These are the activations of a small neural network, seen along a few directions. Each row is one input.
In each table, some parts of the input vary, and every possible input appears once, in random order.
A made-up example of a description, with smaller parts first: line(4) and (point or ring(9) or (values(3) and ring(8))).
Shared parts are said once, and a part with two or three values counts as separate values.

Other details of the inputs vary at random and push rows far along two fixed directions, the same in every table; ignore that.

Rows:
row 1: [-27  10  -2 -30  47 -63  -1 -11 -10  19 -30 -35  13  -8]
row 2: [-45  15  18  15  72 -53   2   1  23  -7 -16  11  57  21]
row 3: [-51  -3  44  16  37   9 -21   3  27  11 -23   0  50  18]
row 4: [ 29  -7  -4 -27 -57  56  22 -30 -27  38 -25  27 -39 -37]
row 5: [-29 -15  20 -16   5 -33 -11  38   1  -9 -51 -38  10  -7]
row 6: [ 26  13 -66 -71 -56  18 -41 -11  -7 -23  49 -44 -77  12]
row 7: [ 14  29 -29 -24  17   3  25 -29  -1  20  13  17  -6   7]
row 8: [ 21   7  10  15 -17  26  43 -25  10   1   0  77   6  -1]
row 9: [ -5 -23   9  10  58 -21   5   8 -26 -18  16 -17  59  10]
row 10: [  8  17 -16   1  -1  51  23 -50   0  64   4  20 -13  -2]
row 11: [ 33 -28   9  -1  -6  24  31   4 -37 -21  20  21  33   3]
row 12: [-15  -3  28  62  10 -10   2  -9  12  43 -27 -12  11 -30]
row 13: [ -1  24 -50 -23  12 -90 -35  46  17 -74  46 -54 -22  15]
row 14: [ 34  -9 -23  27 -33  27  18 -45   2  52 -11   2 -51 -31]
row 15: [ -1 -13   0  -5 -15  -1 -22   6  10  10 -21 -42 -23  -7]
row 16: [ 26 -30  -4  37  -3  62  15 -36 -32  32  27   9  16  -8]
row 17: [  6  -5  46  39  -5 -23  31  13   3  15 -41  21  19 -35]
row 18: [-48   2  35  58  52 -37 -26  16  23   6  -8  -7  30  11]
row 19: [-16  -8  20  16  50 -61  14  -4   7  24 -52 -25  17 -24]
row 20: [-54  -7  56  37  41 -25 -46  40  25 -10 -19 -19  40  19]
row 21: [ 20   5  17  31 -15 -10  15  14   8 -24  10  55  -8   0]
row 22: [ 30   6  -3 -22 -45  87  36 -26 -12  39 -10  54 -21 -13]
row 23: [-17  11  -2 -36   8  31 -16  -6  10  18   4 -19   2  21]
row 24: [ 37  13 -54 -17 -69  10 -45  24  13 -52  58 -35 -70   8]
row 25: [-40  -1  25  -5  16   2  -7  23  16 -22 -18  24  43  20]
row 26: [-34  12  34 -27  45 -27  28  10   1  18 -37   6  50  13]
row 27: [-62   3  16 -13  54 -50 -20 -13  -3  41 -38 -61  25  -3]
row 28: [-34   7  32  45  65 -67 -13  26  20 -16 -12  10  38   9]
row 29: [ -32   41 -102  -64   14  -70  -69   36   36 -113  107  -61  -28   87]
row 30: [ 42 -39  10  22 -34 100   3 -26 -36  24  19  12   8  -8]
row 31: [ 28  -9  22  32 -58  43  19   6  -7  13 -25  28 -21 -42]
row 32: [ 23  -7  30  45 -43  57  12   2  -2   5 -10  70 -19 -21]
row 33: [ 30 -16 -55 -56 -41  30 -25  40 -37 -93  75 -27 -10  39]
row 34: [ 60   9 -66 -46 -64 -17  12   4  -2 -50  39  -4 -79   0]
row 35: [ 43   3  -5 -24 -44  23  43 -41 -25  37 -16  38 -39 -35]
Each input here is: ring(5) and (point or ring(6)).
Question: Change only the ring(6) part in row 5. List by row number the other rows that result.
Answer: row 4, row 22, row 25, row 31, row 32
Question: List by row number the other rows that have the ring(5) part in common with row 34.
Answer: row 8, row 11, row 17, row 21, row 26, row 35

Rows:
row 36: [ -3  -3  34  41  25  12  25 -27  -3  38 -22  45  24 -18]
row 37: [-47  -5  26 -14  71 -57 -23  26  -6   6 -41 -50  39   3]
row 38: [ 13  13 -40 -42 -21  12 -25  18 -10 -56  66  -2 -21  36]
row 39: [ -7   4  21  21  -4  13 -11   1   0  12  -6  21   0  -7]
row 40: [ 39   0 -34 -25 -49  28   5 -28  -5   9  26  18 -66  -3]
row 41: [ 28   2 -35 -21 -33  13   5 -15  10   7  22  -7 -49   7]
row 42: [-32  -9  32  33  39 -47  -2  16  15   1 -34 -15  32  -8]
row 43: [ 30  11 -31  -7 -33  16   9 -28 -10   7  17  -9 -41  -4]
row 44: [ 22  24 -52 -25 -45   8 -31  19  11 -48  58  -2 -50  24]
row 45: [-32 -11  38  12  44  -2  -8  10 -12   6  -6  -3  54  12]
row 46: [-19   0  41  22  18   2  24 -19   0  52 -55 -10  24 -17]
row 47: [ 11 -15  20  32 -21  63  23 -46  -8  47 -29  56  -5 -30]
row 48: [ 33   0 -42 -26 -35   9   1   2  -9 -51  42  24 -27  18]
row 49: [ 30  10 -56 -29 -27  21 -18   8  -7 -50  80  -7 -27  35]
row 50: [  2   6  18   5 -15  19  23 -26  -7  40 -34   8  -7 -17]
row 51: [  4 -13  -2  18  -6  30   1 -29  -5  14  -4  22  -3 -10]
row 52: [-43  -3  44   1  43  -5  -6  24   2   2 -18  -6  60  19]
row 53: [ 12 -13  54  36   9  54  46 -37 -10  95 -79  42  11 -51]
row 54: [ 28   4 -60 -44 -34 -11 -22  -7  -3 -31  55 -22 -65  20]
row 55: [ 28   1  -8 -11 -14  30  12 -20 -15  28 -14  18 -33 -22]
row 56: [ 35  -5  32  35 -27  44  31 -13 -14  22  -3  62  -4 -26]
row 57: [ 41   3 -60 -31 -42   7  -7 -17   3 -13  50 -14 -67  13]
row 58: [-34   1  35 -15  34 -36 -12   1   2  19 -40 -24  32 -11]
row 59: [  6   8 -21 -11   5 -37 -20  42   4 -60  48 -24   2  28]
row 60: [ 58  -2 -47  -7 -52  40  24 -14   0 -28  41  34 -34   8]
row 61: [ 17   2  -2  17 -26  39  39 -28  -7  56 -19  18 -10 -37]
row 62: [ 22 -26  58  56 -11  66  63 -41 -10  66 -61  81  33 -39]
row 63: [  2  14 -59 -41 -17 -27 -17  11 -13 -33  45 -34 -32   8]
row 64: [  6  17 -53 -53  -5 -46 -36  14  10 -46  45 -58 -24  22]
row 65: [ 25   1   1  38 -23  37   2 -18   1  23  11  26 -18 -14]
row 66: [ 25  -5 -32 -24 -46  23 -19  13 -11 -46  41   1 -35  10]
row 67: [ 59  12 -54 -23 -45  44  14 -20  -3   9  24   8 -65 -11]
row 68: [-14 -14  61  42  35 -10  11  13  -9  16 -27  19  49 -14]
row 69: [ 52  -7 -44  -1 -40  29  18 -16  -8 -28  42  28 -26   8]
row 70: [ 31  -2  20  19 -23  45  34 -47   4  67 -34  26  -6 -43]
row 71: [-9 -3 -7 -3 -8 20 -3 -9  9 -1 -6 10 -2  5]
row 72: [-25   6 -37 -29  12 -26 -32  23  21 -48  24 -41   1  36]
row 73: [ 22   5  23  38 -12  49  43 -38   5  47 -20  72   0 -24]
row 74: [ 24  19 -43 -49 -35  -4 -14  -5   7 -21  29 -17 -40   4]
row 75: [-65  -3  22 -34  54 -75 -29  38  20 -11 -28 -61  32  31]
row 76: [ 23  24 -56 -48 -44  -5 -15  -6 -12 -37  42 -19 -60  16]
row 77: [ 20  10 -34 -11 -33 -14 -11   7   6 -42  28  11 -46   1]
row 78: [ 10 -11  40  25   4  23  22 -45 -11  68 -44  21  13 -46]
row 79: [ 12 -17  -8   7 -16  18  -8   9  -6 -19  16 -11  -2   4]
row 80: [ 12  -2  18  39 -11  30  -1 -17  -6  27  -1  31  -7 -18]
row 81: [-38  -7  46  15  48   1   2  19   5  14 -21  -9  65  15]
row 82: [-58 -13  31 -14  40 -44 -32  55   8 -38 -22 -49  53  25]
row 83: [-19  14 -23 -22   3 -56 -26  40  22 -59  15 -27 -13  22]
row 84: [-66   6  22 -21  62 -82 -32  28  -4 -17 -27 -72  42  22]
row 85: [ 10   8   9  28   5  21  28 -19  13  25  -6  39   7  -7]
row 86: [  5  15 -15 -23  -9 -27 -17  46   7 -61  40 -10  -4  28]
row 87: [  0 -18  54  64  12  11  29 -26  -2  51 -53  43  17 -44]
row 88: [-54 -24  43   7  51 -41 -29  39  -5 -21 -27 -42  60  12]
row 89: [-31  -4  33  10  18  -5  18  -7 -14  48 -46   3  27 -30]
row 90: [ 46  10 -60 -11 -56  34  19 -27 -14  11  40   7 -56 -20]
row 91: [-53  10   9  -2  70 -74 -22  33  19 -32   2 -36  49  34]
row 92: [ 19 -16  56  77 -10  47  54 -39   9  75 -65  62   9 -55]
row 93: [-50   4  33  -2  60 -72 -23  68  17 -45  -5 -46  63  32]
row 94: [  1  10 -19 -16 -22   7  14  -4  -7  16  -1  -2 -15 -15]
row 95: [ 4  7  5 24 -9 18 -6  4 13 10  2  8 -4 -1]
row 96: [-49 -18  32   1  63 -61 -13  32  -3 -31 -23 -24  69  22]
row 97: [-71  13  25 -14  75 -80 -28  41  15 -35 -12 -27  56  33]
row 98: [-43 -17  34   5  36 -26 -18  41   9 -18 -26 -42  52  14]
row 99: [-18  -9  26   9  47 -16   4   1  -3  37 -46 -24  25 -14]
row 100: [ 14   4 -65 -25 -23   3 -26  -1   7 -48  54 -19 -36  27]
Question: Describe the family of inputs behind these rows.
Answer: ring(5) and (values(5) or ring(8))
Question: Changing only the ring(5) part turns row 61 into row 63. The same change can be made to row 98. Which row results?
Answer: row 88
Question: Changing only the ring(5) part turns row 90 into row 89. The same change can be made to row 79. Which row results?
Answer: row 66
Question: Change only the ring(5) part in row 84. List by row number the other rows that result.
Answer: row 43, row 46, row 50, row 76
Question: List by row number the other rows that have the ring(5) part in common with row 74.
Answer: row 44, row 50, row 52, row 53, row 62, row 71, row 73, row 75, row 82, row 83, row 86, row 94
Question: Change only the ring(8) part in row 72. List by row number the other rows that result.
Answer: row 60, row 81, row 85, row 92, row 93, row 95, row 98
Question: Change only the ring(8) part in row 51. List by row number the other rows that result.
Answer: row 36, row 45, row 68, row 80, row 87, row 88, row 96

Rows:
row 101: [ -2  -8  29   6  12  16  18 -33  -9  78 -53  -8  -7 -40]
row 102: [ 15  16 -60 -50 -30  36 -12  -8  11 -24  50  -2 -28  32]
row 103: [-39  -9  83  79  51 -16  38 -11  16  65 -72  38  63 -35]
row 104: [ 27   4  -6  10 -15 -10  26 -25   3   8 -17  36 -27 -23]
row 105: [  1  26 -13  15   4 -21  14   2  11  -4  18  21  -4  -1]
row 106: [ 27  18   4  27  -3  16  45 -44  -3  47 -13  55 -11 -33]
row 107: [  5  -5 -48 -53   8 -20 -14  31  -9 -62  51 -43  16  39]
row 108: [ 14  16 -58 -28 -28  39 -26   0  14 -37  66  -8 -34  44]
row 109: [ 20   1 -55 -23 -57  11 -30  -5  -3 -21  36 -52 -60  -6]
row 110: [ 19 -17   5 -13   1  30  40 -27 -37  20  -4  27  21  -5]
row 111: [ 15 -27  31  41  13  49  29 -15 -15  29 -10  20  41  -7]
row 112: [-52 -17  59 -12  35 -39 -10  61   4 -17 -56 -36  66   2]
row 113: [-74  13   3 -60  61 -50 -29  23   4 -24  -7 -42  48  49]
row 114: [-36  -4  12 -15  14 -52 -65  73   2 -81  27 -38  21  34]
row 115: [-13  -2  16  40  16 -40 -10  24  28 -19  -5   1   4   6]
row 116: [ 41  22 -49  10 -39  -6  -5   9  19 -39  54  22 -56  11]
row 117: [-40 -10  49 -27  18 -31   2  38 -16 -15 -49 -11  41   0]
row 118: [ 66  20 -37   1 -42  24  38 -47  -8  15  15  56 -57 -29]
row 119: [  6  -5  19  41  -8  74  -1 -42  -3  41  11  54   2  -5]
row 120: [ 45  -1 -37  -8 -52  52  10 -47 -17  42   8   4 -75 -37]
row 121: [-37  -1 -11 -18  16 -42 -46  21  -1  -3 -12 -76  -1   7]
row 122: [-31 -33 110  67  24  28  23  19  -2  49 -90  20  71 -33]
row 123: [ 55  13 -28 -23 -50  39  20 -46  -1  51   5   1 -62 -21]
row 124: [  2 -16   0  13  19   5 -20   7 -19 -30  43  -1  26  20]
row 125: [-36   8 -17 -21  34 -94 -34  42  29 -68   5 -41   3  30]
Question: Describe the family of inputs behind these rows.
Answer: line(5) or ring(8) or (values(3) and line(4))
Question: Change only the values(3) part in row 122. List by row number the other rows that result.
Answer: row 108, row 111

Rows:
row 126: [-14  -7  51  21  15   5  37 -28  -9  69 -71  24  24 -42]
row 127: [  5  -2  13  22 -19  27  13 -28   9  51 -37  13 -20 -29]
row 128: [ 43  13 -49 -12 -29   0  10  -4   3 -44  50  29 -38  13]
row 129: [  1  16 -47 -50   5 -47 -12   6   5 -33  25 -34 -26  20]
row 130: [-18  -6  38  43   9   1   3   7  18  12 -29  22  20  -9]
row 131: [-46   7  27 -19  36 -54 -17  28  13   3 -40 -43  22   4]
row 132: [  4  -3  36  58  19  16  35 -21   6  40 -25  46  29 -23]
row 133: [ 11 -12   9  13 -28  65   6 -20  -5  25  -6  21  -4  -8]
row 134: [-13  14 -18 -25   7 -52 -14  37   6 -63  27  -9   3  26]
row 135: [ 80  -4 -34  16 -69 116  44 -66 -20  46  39  67 -47 -24]
row 136: [ 22   2 -40 -11 -24 -34 -28  37   1 -75  53 -25 -29  17]
row 137: [ 22 -39  51  49 -14  73  32 -31 -30  65 -43  29  22 -43]
row 138: [-18   3 -36 -59  24 -35 -29  29  -4 -59  39 -44  15  48]
row 139: [ 101    4  -82  -15 -110   62   14  -39  -20   -6   59   19 -116  -28]
row 140: [-47 -20  81  19  44  13   8  10  -5  45 -68  -2  72  -9]
row 141: [-37  11  -3 -11  36 -49 -29   8  11   2  -6 -41   2   9]
row 142: [-56   6  37  -2  52 -73 -28  61  22 -40 -21 -30  50  26]
row 143: [-44   5  25  24  52 -51 -25  24  17 -17  -5 -11  37  17]
row 144: [  8  25 -65 -43  -7 -38 -18   5  10 -34  47 -41 -38  23]
row 145: [ 10   7 -45 -29 -18  19 -32  -1  -6 -33  60 -15 -25  31]
row 146: [-17 -19  52  12  17  37  29 -13 -21  46 -46  27  47 -19]
Question: Changing only one part turns row 129 into row 128. The same change can be made to row 126. Which row results?
Answer: row 134
Question: Describe the family of inputs behind these rows.
Answer: values(3) and (point or ring(6))
Question: Change only the values(3) part in row 135. List by row number the other rows that result.
Answer: row 132, row 144
